Each row below holds a small network's activations on one input, seen along a few directions.
In each table, some parts of the input vary, and every possible input appears once, in random order.
Descriptions start from the smaller parts, as in this example, which fits no table here: one of 2 separate values, together with either a single point or one of 9 places around a ring or (one of 4 places along a line, together with one of 5 places around a ring).
Shared parts are said once, and a part with two or three values counts as separate values.
In the rows, 128 means zero.

Other details of the inputs vary at random and push rows far along three fixed directions, the same in every table; ignore that.

Table:
x1: [135  99 140 107 133  95  75 130 152 146 178 140]
x2: [140 122  96 166 171 125 193 133 114 133  69 126]
x3: [ 91 111 178 124  76 124 123 139  97  83 128 123]
x4: [167 113 114 135 170 159 163 123 129 125 111 145]
x5: [151 117 108 168 171 147 180 136 103  99  91 138]
x6: [104  88 159 115  95 127 102 140 136 120 156 112]
x7: [117  97 134 140 117 101 106 133 140 119 150 132]
x8: [123 145 142  74 112 135  88 113 136 159 174 124]
x9: [125  95 140 130 149 236 196 101 150 103  68  54]
x10: [110 132 126 174  94 119 137 154 112 102 141 122]
x11: [160 150 100 117 129  86  95 121 146 176 135 169]
x12: [109 144 131 112 102 139 118 148 130 141 133 121]
x13: [ 97 147 118 145 120 120 145 159 103 117 114 119]
x14: [120 169  84 195 139  85 156 133  98 131 115 145]
x15: [183 124  98 119 192 112 133  94 154 170 109 154]
x16: [145 103 151  55 141 174 119 108 165 153 125 111]
x17: [155 140 114 148 133 114 129 133 106 131 133 169]
x18: [130 131 153  65  99 127  83 120 142 158 150 134]
x19: [ 84 146 132 132  98 131 142 162 105 115 120 113]
x20: [143 119 123 123 155 153 152  96 142 129 100 112]
x21: [152 146  92 154 168  76 141 106  98 155 121 153]
x22: [131 124 145  86 113 135  81 145 153 137 196 127]
x23: [117 161  93 181 145  85 151 155  97 128 108 143]
x24: [111 129 128 169 106 119 146 157 108 105 143 121]
x25: [116 125 141 125 103 141 110 147 147 108 165 119]
x26: [170 134 102 116 172 155 137 102 161 182 133 129]
x27: [121 137 132 115 114 112 117 123 126 128 118 136]
x28: [ 79  91 159 134  96 118 119 158 111  88 145 100]
x29: [116 120 142 119 110 140 121 151 135 118 169 117]
x30: [ 82  96 156 145  76 120 115 149 124  88 137 106]
x31: [ 86 140 153 126  72 132 124 128  99 101 117 102]
x32: [109 164 101 179 112 105 148 136 103 124 117 130]
x33: [166 115 129 113 149  83 103 105 127 156 156 179]
x34: [167  76 142  83 179 229 141 114 211 127 138  84]
x35: [120 136 134 110 106 124 119 141 126 142 120 128]
x36: [ 79  93 163 140  67 127 112 151 120  90 139  99]
x37: [128 141 123 168 105 123 138 144  93  98 114 151]
x38: [121 151 101 176 113  85 147 143  97 131  93 146]
x39: [ 89 111 176 125  68 130 118 135 110  72 123 121]
x40: [119 134 139 110  98 122 113 123 130 128 117 129]
x41: [112 155 124 124 125 131 117 133 129 132 143 121]
x42: [133 149 134  90 112 127  88 109 134 166 168 131]
x43: [112 123 136 137 151 175 169 120 123 104  97  79]
x44: [168 145 119 113 148 108  89 130 129 145 162 179]
x45: [154 145 110 150 148 107 123 134 113 119 133 172]
x46: [141 157  86 161 135  97 133 133 129 155 118 155]
x47: [105 148 119 152 121  97 140 151 104 113 101 133]
x48: [126 145 100 172 146  66 155 132  80 129  98 150]
x49: [121 150 135  75 117 139  84 130 143 157 176 123]
x50: [155 113 139  76 138 176 117  86 172 151 125 109]
x51: [159 132 116 104 171 150 121  92 158 160 138 123]
x52: [144 131 112 158 152 107 129 143 132 128 155 139]
x53: [105  69 150 144 141 159 155 136 145  86 109  86]
x54: [136 107 169  68 114 123  76 119 138 127 168 144]
x55: [ 90 128 170 111  63 178 119 155 116  66 125 112]
x56: [136 111 166  77 104 124  74 112 151 123 163 151]
x57: [137 102 112 153 162 209 203 126 154 118  55  82]
x58: [128 137 118 118 135 109 127 141 120 141 118 135]
x59: [122 123 137 168 132  77 137 133  87  95 117 153]
x60: [136 112 167  76 115 119  72 114 146 122 165 150]
x61: [168 146 115 115 134 111  90 123 137 142 160 183]
x62: [ 98 157 123 157 108 112 137 126  99 110 123 118]
x63: [156  85 145 126 143 158 146 100 147 116 101 127]
x64: [155 159 103 124 131  99  96  97 137 173 157 155]
x65: [120 153 109 134 122 116 122 141 134 139 127 139]
x66: [ 88 156 132 148  82 137 134 144 107 113 125 105]
x67: [138 142 131  85 126 108  94 106 127 165 159 142]
x68: [153 133  84 193 194 100 190 100 103 129  74 135]
x69: [141 159  84 161 159  87 134 136 123 153 121 158]
x70: [113 150 130 118 130 139 120 136 130 133 142 113]
x71: [108 119 136 128 143 178 170 121 117 104 101  77]
x72: [112  98 147 142 113 195 164 143 154  81 116  79]
x73: [175  91 125  76 196 202 149 108 194 156  91 100]
x74: [ 81  92 155 139  94 113 126 155 110  96 144 108]
x75: [118 111 138 135 119 161 167 122 125 108  73  98]
x76: [118 141 140 112 125 118 113 119 115 127 132 119]
x77: [156 144 116 107 151  82  95 115 132 168 141 162]
x78: [114 140 133 108 105 125 112 141 136 127 120 130]
x79: [142 161  82 165 159  87 146 124 108 166 135 154]
x80: [201 101  98 118 212 165 169  68 166 181  95 125]
Description of these inputs: one of 8 places around a ring, together with either one of 4 separate values or one of 6 places around a ring.
Changing only the place on the ring of 8 turns x16 into x75. The same change can be made to x79. Which row results? -> x66
Changing only the place on the ring of 8 turns x9 into x62. The same change can be made to x10. Which row results? -> x25
Which other rows agree with x69 in the place on the ring of 8? List them by row number. -> x15, x34, x41, x45, x47, x51, x53, x60, x68
Which other rows does x17 become when the choice among 4 separate values takes its other values? List them by row number. -> x3, x6, x24
Which other rows agree with x13 in the place on the ring of 8? List them by row number. -> x5, x21, x22, x28, x48, x49, x54, x58, x71
Which other rows does x61 become when the choice among 4 separate values takes its other values? List them by row number. -> x7, x25, x56

Table:
x81: [189 146  68 166 193 114 162 103 137 172 100 162]
x82: [ 95 100 151 157 121 149 167 133 107  78 102  90]
x83: [156 109 140  65 144 215 129 107 189 149 108 102]
x84: [118 145 155  43  81 132  42 122 164 170 194 125]
x85: [ 96 127 147 162 102 132 153 145  88  71 109 118]
x86: [144  97 142  67 144 202 126 103 192 156 115  87]
x87: [179 106  85 163 194 124 156 124 156 155 121 148]
x88: [ 88 151 124 163 115 125 162 153  89  98 105 106]
x89: [122 124 167  56 101 134  59 132 149 136 190 133]
x90: [106 127 132 175 112 131 159 150  99  79 113 123]
x91: [ 96 157 144  86  78 112  76 150 127 142 157 131]
x92: [145  65 170  52 139 207 121  98 194 134 116  86]
x93: [186 122  78 182 181 106 153 120 141 152 120 169]
x94: [108 121 140 156 107 123 157 139  98  87  85 127]
x95: [179 109  99 145 196 111 152 104 136 152 107 154]
x96: [ 80 136 155 128  74  87 107 158  90  97 131 134]
x97: [135  98 127 135 135 145 132 129 156 129 136 114]
x98: [152 170  89 132 143  66  96 128 123 181 158 173]
x99: [ 79 135 155 140  72  78 105 144  82  96 142 130]
x100: [ 97 157 124 166 106 130 160 145  88  95 102 117]
x101: [134 116 145  78 139 180 122 102 161 146 135  95]
x102: [141  96 127 141 154 150 148 117 149 123 127 112]
x103: [108 110 150 147 118 156 168 133 103  74  84 109]
x104: [178 126  82 169 190  88 142 120 134 158 137 168]
x105: [110 185 141  91  71  86  57 136 103 145 186 162]
x106: [146 184  86 145 123  23  72 118 106 191 184 189]
x107: [ 89 139 135 149 123 150 173 144  94  91  94  92]
Changing only one part turns x97 into x93. The same change can be made to x102. Which row results? -> x90
What do these inputs look like to the network? -> one of 3 separate values, together with either one of 4 places along a line or one of 5 places along a line
Which other rows does x96 become when the place on the line of 5 takes its other values? List them by row number. -> x87, x89, x95, x104
